These are the activations of a small neural network, seen along a few directions. Each row is one input.
Each table varies a few parts of the input and shows all the possible inputs, shuffled.
Descriptions start from the smaller parts, as in this example, which fits no table here: one of 6 places along a line, together with either a single point or one of 9 places around a ring or (one of 2 separate values, together with one of 5 places around a ring).
Shared parts are said once, and a part with two or three values counts as separate values.
In the rows, 128 means zero.

Other details of the inputs shift rows strongly along three fixed directions, in all tables alike. That doesn't count.
These rows show it; all are for the same input, with only those details redrawn:
[120 137 126 153 116 105  97 107 126 130 163]
[123  73 114 111  97 175 113 106  70 139 100]
[143 109 159 105  93 152 118 171 119 151 109]
[142 117 158 104 105 155 132 168 131 141 108]
[118 152 122 156 138 105 118  99 146 112 166]
[132 129 141 122 122 141 133 138 138 125 126]
[116  78 104 130  93 153  91  87  63 142 122]
[136 116 151 119  96 138 109 154 118 148 125]

A family of inputs:
row 1: [131 138 132 144 108  86  89 125 114 146 157]
row 2: [128 138 129 148 103  92  89 125 116 145 157]
row 3: [123 119 127 143 112 110 109 133 122 145 145]
row 4: [130 143 133 122 149 134 159 132 156 111 124]
row 5: [134 151 133 121 144 135 157 132 152 107 122]
row 6: [129 126 125 114 158 143 183 150 156 113 102]
row 7: [117 132 114 140 160  99  83 124 135 148 121]
row 8: [140 122 139 116 118 117 131 162 123 146 116]
row 9: [122 150 125 142 143 125 134 104 148 105 153]
row 10: [127 131 122 136 124 110 127 134 127 134 134]
row 11: [133 129 156  97 147 163 104 160 127 148  80]
row 12: [138 128 152 112 110 138 123 152 129 137 124]
row 13: [ 99  73  58 130 151 183 155  35  71  95 100]
row 14: [122 140 121 138 149 113 150 124 150 118 138]
row 15: [135 125 134 122 113 125 126 148 121 141 121]
row 16: [119 142 105 148 150 103 145 117 143 115 140]
row 17: [120 113  89 125 162 135 165  99 117 106 107]
row 18: [137 126 150 114 110 135 125 152 128 140 121]
row 19: [119 134 120 152 121  94 103 111 124 137 159]
row 20: [138 132 133 117 131 124 140 144 129 131 118]
row 21: [128 148 128 144 120  94  97 107 119 129 161]
row 22: [125 133 122 132 151 128 162 141 158 115 124]
row 23: [128 155 122 136 149 110 138 106 141 107 143]
row 24: [132 152 129 123 146 136 154 122 149 102 128]
row 25: [133 136 135 112 151 158 174 141 159 106 109]
row 26: [133 123 144 122 110 138 120 142 128 135 127]
- What is each input in this table made of? => either one of 2 separate values or (one of 4 places along a line, together with one of 6 places along a line)
- Which other rows does row 2 become when the place on the line of 6 takes its other values? List them by row number. => row 5, row 10, row 15, row 16, row 24
- List by row number the other inputs of the same sort as row 11. => row 7

A family of inputs:
row 27: [136 145 137 111 163 146 151 140 159 111 104]
row 28: [151  95 173  84  85 148 104 208 105 184  83]
row 29: [113 140 116 159 158 101 164 104 176  98 173]
row 30: [134 118 134 108 126 156 128 160 121 141  88]
row 31: [131 106 102 130 103 109 137  99  85 124 142]
row 32: [137 130 140 105 147 149 146 153 142 128  95]
row 33: [151 153 179  99 130 130 148 221 176 150  98]
row 34: [102 130  93 171 150 105 147  73 152  98 175]
row 35: [138  80 146  94  67 208 138 117  73 124 107]
row 36: [119 106 111 129 136 123 100  89  95 133 129]
row 37: [123 125 130 136 111 146 141  69 111  94 169]
row 38: [120  87 112 123 116 129  89  98  73 149 120]
row 39: [112 106 101 138 132 118 112  96  93 139 127]
row 40: [115 137  98 134 165 145 141  96 134 104 112]
row 41: [125 172 126 133 185 122 169 129 185  97 125]
row 42: [164 160 211  91  85 170 168 209 178 121 126]
row 43: [107 145  97 158 176  89 139  75 136 105 158]
row 44: [138 111 141 100 127 154 135 161 120 144  87]
row 45: [138 139 142 104 166 140 154 139 156 112 108]
row 46: [126 114 129 128 121 160 162 157 155 121 115]
row 47: [128 110 133 122 122 157 166 156 155 123 115]
row 48: [146  79 121  98  71 154 135 148  66 149  95]
row 49: [115 109 104 134 132 125 100  89  95 135 127]
row 50: [120 113 124 136  90 157 124  67  92 106 161]
row 51: [115 124 100 140 149 122 105  74 112 118 137]
row 52: [110  89 102 150 108 135 122  98 107 130 144]
row 53: [113 124  99 141 150 120 108  76 111 119 137]
row 54: [111 166 103 160 173 101 141 106 159 105 147]
row 55: [143 112 150  93 116 160 117 169 122 149  84]
row 56: [116 105 108 132 136 119 107  93  93 135 129]
row 57: [124 141 123 133 145 121 115 117 138 125 129]
row 58: [138 193 138 174 105  33 107 144 166 129 205]
row 59: [115  90 103 133 114 130  92 101  73 151 116]
row 60: [122 115 139 159  73  59  26 137  84 194 173]
row 61: [126 164 122 130 174 135 152 127 171 100 117]
row 62: [137 187 179 165 116  19  68 181 176 168 203]
row 63: [127 148 124 124 160 140 156 144 154 115 106]
row 64: [127 143 127 120 161 135 164 146 154 118 106]
row 65: [146 138 124 114 114 139 170 155 132 114 110]
row 66: [148 170 192 154  62  46  10 214 148 201 180]
row 67: [133 127 135 111 146 142 157 158 138 132  97]
row 68: [121  92 113 123 106 140  84 112  77 153 109]
row 69: [141 100 112 105 100 143 159 129  91 127 106]
row 70: [130 172 131 128 187 126 166 128 187  94 123]
row 71: [126 150 138 142 102 153 136 100 134  95 162]
- Changing only one part turns row 57 into row 53. The same change can be made to row 68. Which row results? => row 49
- Changing only one part turns row 54 into row 43. The same change can be made to row 46. Which row results? => row 29
- What is each input in this table made of? => one of 5 places along a line, together with either one of 3 separate values or one of 6 places along a line
- Which other rows does row 31 become when the choice among 3 separate values takes its other values? List them by row number. => row 29, row 37
- Which other rows agree with row 48 in the place on the line of 5? List them by row number. => row 27, row 32, row 35, row 44, row 52, row 59, row 67, row 70
- Which other rows does row 40 become when the place on the line of 6 takes its other values? List them by row number. => row 30, row 54, row 61, row 63, row 66

A family of inputs:
row 72: [133 166 162 118 156 121 120 162 176 135 121]
row 73: [130 104 110 103 142 190 176 116 117 101  83]
row 74: [110  78  69 116 142 187 159  48  76  95  91]
row 75: [130 102 109  97 141 182 178 108 117 103  84]
row 76: [100  80  65 122 146 175 108  33  39 118  91]
row 77: [134 101 126 111  99 159 126 136  95 135 105]
row 78: [131 122 133 114 139 159 166 134 135 112 110]
row 79: [125 144 126 143 129 118 126 120 144 116 147]
row 80: [135  94 118 102 133 137 112 143  90 149  85]
row 81: [138 150 136 116 142 151 171 148 157 102 115]
row 82: [144 155 166 138  96  89  96 174 156 154 160]
row 83: [130 114 123  97 164 162 173 169 145 133  60]
row 84: [131  96 131 111 102 154 130 132  92 138 110]
row 85: [127  99 114 100 145 182 183 109 113 104  89]
row 86: [129  91 130 112 104 156 127 128  94 139 110]
row 87: [140 157 152 127 131 125 142 162 172 121 135]
row 88: [142 113 144 106 109 164 140 162 123 132  99]
row 89: [102 188  96 172 221  76 156  97 207  94 153]
row 90: [135 160 133 130 143 120 159 132 162 105 137]
row 91: [138 113 143  94 140 181 183 155 140 112  87]
row 92: [139 159 163 115 152 133 173 171 193 111 128]
row 93: [108 153  74 156 169 116 160  40 133  75 155]
row 94: [141 157 170 130 124 111 134 177 173 134 147]
row 95: [136 100 125 107  97 151 129 130  93 138 105]
row 96: [142 124 160 121  80 108  89 170 129 166 139]
row 97: [147 121 151 115 109  93  78 184 110 175 118]
row 98: [133 145 147 138 114 111 108 151 152 136 149]
row 99: [133 100 135 100 122 167 158 138 116 126  98]
row 100: [130  98 101  93 178 167 165 121 114 113  63]
row 101: [142 156 168 126 123 106 137 174 172 136 147]
row 102: [130 105 145 140  67 108  67 143  83 168 154]
row 103: [116 120 122 170  84  76  56  98  90 156 186]
row 104: [134 101 127 112  99 162 125 137  95 134 104]
row 105: [128 117 140 122 121 142 130 140 131 132 126]
row 106: [ 93 103  77 157 138 120  62  31  61 134 140]
row 107: [131 157 135 136 146 128 152 135 167 103 138]
row 108: [101 147  57 151 239 117 171  35 152  65 126]
row 109: [139  96 138 106 118 120  88 166  98 169  96]
row 110: [132 117 127 107 133 137 137 176 123 155  81]
row 111: [126  83 126 126  72 127  84 119  61 162 132]
row 112: [139 121 153  94 130 160 122 161 119 148  82]
row 113: [128  91 132 114 106 161 126 134  96 137 109]
row 114: [108 106  68 140 136 148 139  42  80  97 128]
row 115: [144 124 163 119  76 105 100 172 112 166 142]
row 116: [136 147 172 142  99  95  92 178 156 155 164]
row 117: [137 147 146 133 111 103 116 147 148 139 149]
row 118: [131 144 138 153  93  85  84 133 123 145 169]
row 119: [115 187 120 178 157  74 131  93 168  94 196]
row 120: [128 116 128 127 123 112 103 168 119 169 104]
row 121: [133 124 130 109 136 153 170 129 128 112 111]
row 122: [109 143  89 172 133  91 104  56 118 109 177]
row 123: [111 135  99 165 155  61  65  89 123 140 165]
row 124: [106 171 100 185 149  68 115  61 141  99 203]
row 125: [129 139 144 158  86  87  63 143 125 157 173]
row 126: [ 96 157  97 203 128  36  63  45 129 125 230]
row 127: [125  84 126 129  73 134  83 122  63 159 131]
row 128: [152 166 164 105 136 140 178 187 182 112 114]
row 129: [127 143 134 122 158 138 171 126 167 102 129]
row 130: [129 149 131 127 156 145 162 133 172  98 125]
row 131: [ 98  96  71 150 151 156 136  36  88  95 134]
row 132: [141 185 171 111 175 128 155 177 202 120 113]
row 133: [148 147 155 103 128 153 168 177 159 117 106]
row 134: [135  98 125 108 100 152 127 128  96 140 106]
row 135: [145 163 164 128 121 110 131 177 176 133 143]
row 136: [130 146 133 122 158 134 176 125 165 103 130]
row 137: [115 197 110 169 188  89 165  85 201  70 179]
row 138: [126 169 152 170 114  58  86 137 161 142 200]
row 139: [116 154 112 158 139  87 129  84 136 110 174]
row 140: [138 153 151 125 131 124 139 159 173 123 135]
row 141: [122 152 117 129 186 121 164 148 176 120 102]
row 142: [131 104 110 101 141 187 177 114 117 102  84]
row 143: [130 111 138 134  82 117  90 136  90 155 146]
row 144: [138 100 149 111  85 132 112 153  99 159 122]
row 145: [130 105 130 118 109 121 100 175 102 175  94]
row 146: [125 123 117 109 162 160 191 107 143  93 107]
row 147: [130 107 139 138  68 102  58 138  96 172 152]
row 148: [ 97  55  65 150 101 154  84  30  23 130 132]
row 149: [141 138 172 115  96 112  71 181 116 176 121]
- Changing only one part turns row 117 into row 95. The same change can be made to row 141. Which row results? => row 145
- What is each input in this table made of? => one of 6 places along a line, together with either one of 3 separate values or (one of 2 separate values, together with one of 5 places along a line)
- Which other rows does row 106 become when the choice among 3 separate values takes its other values? List them by row number. => row 83, row 109
- Which other rows does row 80 become when the choice among 3 separate values takes its other values? List them by row number. => row 145, row 149
- A walk changes only the place on the line of 5. It starts at row 93 and steps to row 114. List the rest of the walk in order. => row 128, row 133, row 81
